These are the activations of a small neural network, seen along a few directions. Each row is one input.
Each table varies a few parts of the input and shows all the possible inputs, shuffled.
A made-up example of a description, with smaller parts first: one of 2 separate values, together with either a single point or one of 11 places along a line or (one of 4 places along a line, together with one of 5 places around a ring).
Shared parts are said once, and a part with two or three values counts as separate values.
(in the rows, 128 means zero)

Other details of the inputs vary at random and push rows far along three fixed directions, the same in every table; ignore that.

Table:
r1: [154 152 123  82 104 121 138 145 112 140 153 107]
r2: [114 161 144 116 129 134 171 127 135 106 119 110]
r3: [142 108  95 131 107 125 103 128 120 136 150 140]
r4: [116 156 152 117 135 144 169 126 139 112 115 109]
r5: [136 108 114 138 117 115  87 138 122 144 126 153]
r6: [112 137 126 161 123 132 127 104 158 112 121 149]
r7: [148 145 122  86 114 119 140 149 110 140 149 109]
r8: [121 168 144 113 124 135 170 123 136 105 121 109]
r9: [151 146 124  83 108 126 138 147 115 142 152 105]
r10: [149 141 127  84 116 119 139 143 111 143 145 108]
r11: [ 95 123 184 145 196 126 150 132 126 116  85 117]
r12: [143 108  99 130 104 133 102 125 124 141 151 138]
r13: [151 142 127  86 114 128 138 149 116 143 148 105]
r14: [111 129 118 160 120 141 133 102 144 103 120 142]
r15: [143 104  99 127 108 130 102 122 125 140 148 139]
r16: [146 111  99 132 104 126 102 124 120 139 150 140]
r17: [146 103 100 127 108 132 103 124 127 140 147 140]
r18: [112 128 118 156 120 149 132 101 149 107 121 142]
r19: [145 110 100 131 104 128 101 123 120 140 149 139]
r20: [111  75 180 142 217 110 116 159 106 173  96 106]
r21: [138 104 115 140 130 118  89 131 119 138 139 151]
r22: [117 166 141 114 125 134 171 126 136 103 122 109]
r23: [114 137 127 159 124 132 123 105 146  99 120 154]
r24: [151 149 124  83 110 122 139 145 112 143 150 109]
r25: [120  93 173 132 198 113 114 161  97 154 107 110]
r26: [130  90 122 153 146 117  90 132 127 155 131 144]
r27: [114 127 118 156 122 140 133  98 146 104 118 143]
r28: [117  94 171 125 187 108 114 165 102 161  92 115]
r29: [113 156 144 115 135 132 171 124 135 105 116 110]
r30: [112 127 116 156 122 138 134 100 146 102 118 143]
r31: [131  91 122 154 144 117  89 132 127 154 132 142]
r32: [111 138 128 159 118 130 119 113 150 105 104 155]
r33: [118 165 145 114 129 136 170 123 135 108 119 112]
r34: [151 148 121  85 109 118 140 149 111 138 151 106]
r35: [114 127 119 156 121 151 133 102 151 107 119 142]
r36: [111 140 127 157 114 130 120 112 150 106 105 156]
Each input here is: one of 4 places along a line, together with either one of 3 separate values or one of 6 places along a line.
Changing only the place on the line of 4 turns r30 into r14. The same change can be made to r15. Which row results?
> r12
Change only the place on the line of 4 in r19. List by row number the other rows that result.
> r1, r10, r24
Change only the choice among 3 separate values in r11. List by row number the other rows that result.
> r20, r28
Change only the place on the line of 4 in r28. List by row number the other rows that result.
> r5, r32, r36

Table:
r37: [110 183  95 164  76 157 165  57 204  64 147 161]
r38: [136  95 147 136 170  78  66 164 106 167 123 152]
r39: [158 197 118  68  63  87 123 157 136 134 139 147]
r40: [104 154 181 104 169 141 184 151 118 128  89  78]
r41: [ 89 101 107 222 140 154 113  67 163  85 111 166]
r42: [161 199 118  72  77  75 126 149 134 126 158 147]
r43: [ 63 187 167 191 154 171 205  63 185  40  80 132]
r44: [164 172 101  71  82 117 154 126 141 140 185 114]
r45: [124  27 142 161 195 128  76 166  84 190 105 114]
r46: [ 85 123 127 215 125 126  83  91 178  93  73 202]
r47: [152 178 131  79  86  90 113 167 130 139 132 145]
r48: [127  25 140 157 208 113  77 159  68 165 118 120]
r49: [178  78  71 116  98 105  70 135 107 180 192 136]
r50: [135  63 123 128 153 126  88 156  81 157 115 121]
r51: [126 104  45 188  50 151  86  68 153  82 132 194]
r52: [111 153 190 103 169 146 182 146 129 135  96  79]
r53: [159 170  97  72  76 113 152 131 113 119 175 115]
r54: [109 155 186 105 168 146 182 151 117 128  91  82]
r55: [108 154 187 105 181 133 184 142 108 113 109  85]
r56: [126 108  47 196  52 154  87  67 167  99 138 189]
r57: [181  88  72 107  92 109  68 137 108 175 197 135]
r58: [128 106  46 192  65 140  89  60 151  74 150 194]
r59: [134  67 126 135 167 116  92 146  85 159 140 119]
r60: [161 172 103  66  69 133 146 135 143 144 166 114]
r61: [125  54 164 161 210  77  51 175  95 182 106 150]
r62: [176  81  67 118  97 105  70 140  95 173 188 139]
r63: [156 168  97  68  62 125 150 139 115 126 156 114]
r64: [109 150 184  98 167 144 180 151 104 111  84  87]
r65: [ 89  96 110 216 126 165 110  70 177 100  95 164]
r66: [ 62 214 189 187 153 132 179  79 199  39  62 167]
r67: [106 152 187 101 166 145 182 150 109 120  90  84]
r68: [159 171  99  72  76 117 149 137 114 114 178 116]
r69: [113 156 190 104 187 137 186 137 135 134 119  84]
r70: [161 170 103  68  68 132 148 139 143 143 168 114]
r71: [114 155 190 107 183 134 184 138 128 127 115  80]
r72: [111 154 190 100 172 148 183 145 136 141 100  83]
r73: [132  65 125 132 153 128  89 154  87 166 121 118]
r74: [138  66 123 132 168 114  91 148  80 149 134 122]
r75: [163 174 103  70  83 121 149 127 141 137 186 114]
r76: [ 78  60 123 247 180 153  99  79 152 101  94 164]
r77: [126  25 146 159 196 127  75 161  95 196 109 112]
r78: [150 150 109  78  84 128 139 150 109 131 149 112]
r79: [ 77  54 120 234 163 162  95  87 139  91  69 169]
r80: [112 152 184 102 181 132 183 143 102 103 103  88]
r81: [107 182 208 100 168 107 157 167 131 128  73 116]
r82: [114 199  82 152  34 163 170  54 204  59 131 159]
r83: [181  87  72 109  92 108  71 141 109 174 198 136]
r84: [155 150 111  77  90 128 145 139 135 156 156 110]
Describe the family of inputs behind these rows.
> one of 2 separate values, together with one of 4 places along a line, together with either a single point or one of 5 places along a line
Changing only the choice among 2 separate values turns r56 into r62. The same change can be made to r79. Which row results?
> r48
Changing only the choice among 2 separate values turns r60 into r75. The same change can be made to r77. Which row results?
> r83
Which other rows agree with r69 in the choice among 2 separate values and the place on the line of 4? List them by row number.
> r43, r55, r66, r71, r80
A walk changes only the place on the line of 4. It starts at r63 and steps to r78. List the rest of the walk in order.
> r73, r67

Table:
r85: [114 175 150 115 136 119 171 127 142  94 106 124]
r86: [116 183 162 116 130 132 162 120 147 111 107 122]
r87: [105 163 145 114 118 142 181 123 144 114  96 109]
r88: [134 129  99 151  90 127  94 119 148 121 144 161]
r89: [113 173 157 110 129 130 165 129 153 100 107 121]
r90: [105  38 153 208 201 130  65 121 125 156  80 155]
r91: [151  60 161  92 210  81  85 207  51 214 128  97]
r92: [140 142 132  73 117 120 148 162 107 162 126  93]
r93: [113 163 150 118 137 143 184 111 148 108 126 107]
r94: [125  77 148 152 170 121  86 142 119 156 106 137]
r95: [118 185 163 123 127 131 163 126 148 109 109 118]
r96: [109 174 154 116 133 112 170 119 134  94 109 122]
r97: [114 163 149 117 140 140 185 108 155 113 130 107]
r98: [110  81 197 117 225 109 125 185  88 173  92  98]
r99: [136 108  86 144  90 149 108 104 119 107 141 152]
r100: [133 128  94 155  94 108  96 112 132 112 143 159]
r101: [109 163 147 116 133 150 177 116 130  96 115 105]
r102: [ 98  21 139 212 208 145  82 112 119 146  92 139]
r103: [192 136 113  27 108 100 125 183  81 195 198  81]
r104: [103  56 157 189 198 130  74 131 119 159  90 146]
r105: [140 111  88 148 100 138 111  98 150 122 155 147]
r106: [134 111  85 145  92 149 105 104 119 107 141 149]
r107: [137 116  87 156  95 142 108 105 138 119 154 145]
r108: [138 127 103 144  91 130  94 110 146 125 139 167]
r109: [192 133 110  30  95 109 122 196  55 173 184  79]
r110: [111 172 154 110 132 128 166 132 150  96 108 123]
r111: [112 162 149 117 135 146 182 113 139 102 119 108]
r112: [132 110  83 144  81 137 108 110 146 128 124 149]
r113: [111 166 147 118 137 147 179 113 139 103 120 105]
r114: [130 127  95 144  96 126  94 116 144 118 143 167]
r115: [136 121  93 146  96 107  97 107 135 109 137 162]
r116: [132 129  96 151  93 125  95 122 145 116 145 163]
r117: [106 168 144 122 116 141 179 130 145 113  99 103]
r118: [136 117  88 149 103 137 111  94 153 131 162 147]
r119: [138 118  88 156 100 136 112 100 154 129 164 143]
r120: [131 126  93 148  98 109  96 105 131 113 141 163]
r121: [111 165 147 123 129 149 178 122 131  95 117 101]
r122: [149  29 113 138 164 123  65 155  78 179 137 122]
r123: [116 162 148 115 141 138 183 110 159 109 127 103]
r124: [197 148 130  25  98  90 110 192  80 196 176 101]
r125: [113 168 149 126 136 142 181 117 149 107 129 101]
r126: [135 109  88 146  92 146 109 101 128 113 146 151]
r127: [190 143 125  22  99  90 112 199  82 190 180 101]
r128: [138 132 102 152  90 129  92 116 147 124 142 161]
r129: [ 92 130 205 122 209 126 158 158 119 139  79  96]
r130: [136 130  91 156  96 116 100 118 137 115 143 165]
r131: [139 106  84 143  90 147 106 106 123 103 138 149]
r132: [ 70  87 204 182 246 124 147 139 116 128  52 119]
Describe the family of inputs behind these rows.
> one of 4 places along a line, together with either a single point or one of 5 places along a line or one of 6 places along a line
Changing only the place on the line of 4 turns r90 into r95. The same change can be made to r89. Which row results?
> r88
Change only the place on the line of 4 in r99. List by row number the other rows that result.
> r106, r109, r131
Which other rows agree with r106 in the place on the line of 4? List them by row number.
> r86, r91, r92, r101, r103, r104, r113, r114, r118, r120, r129
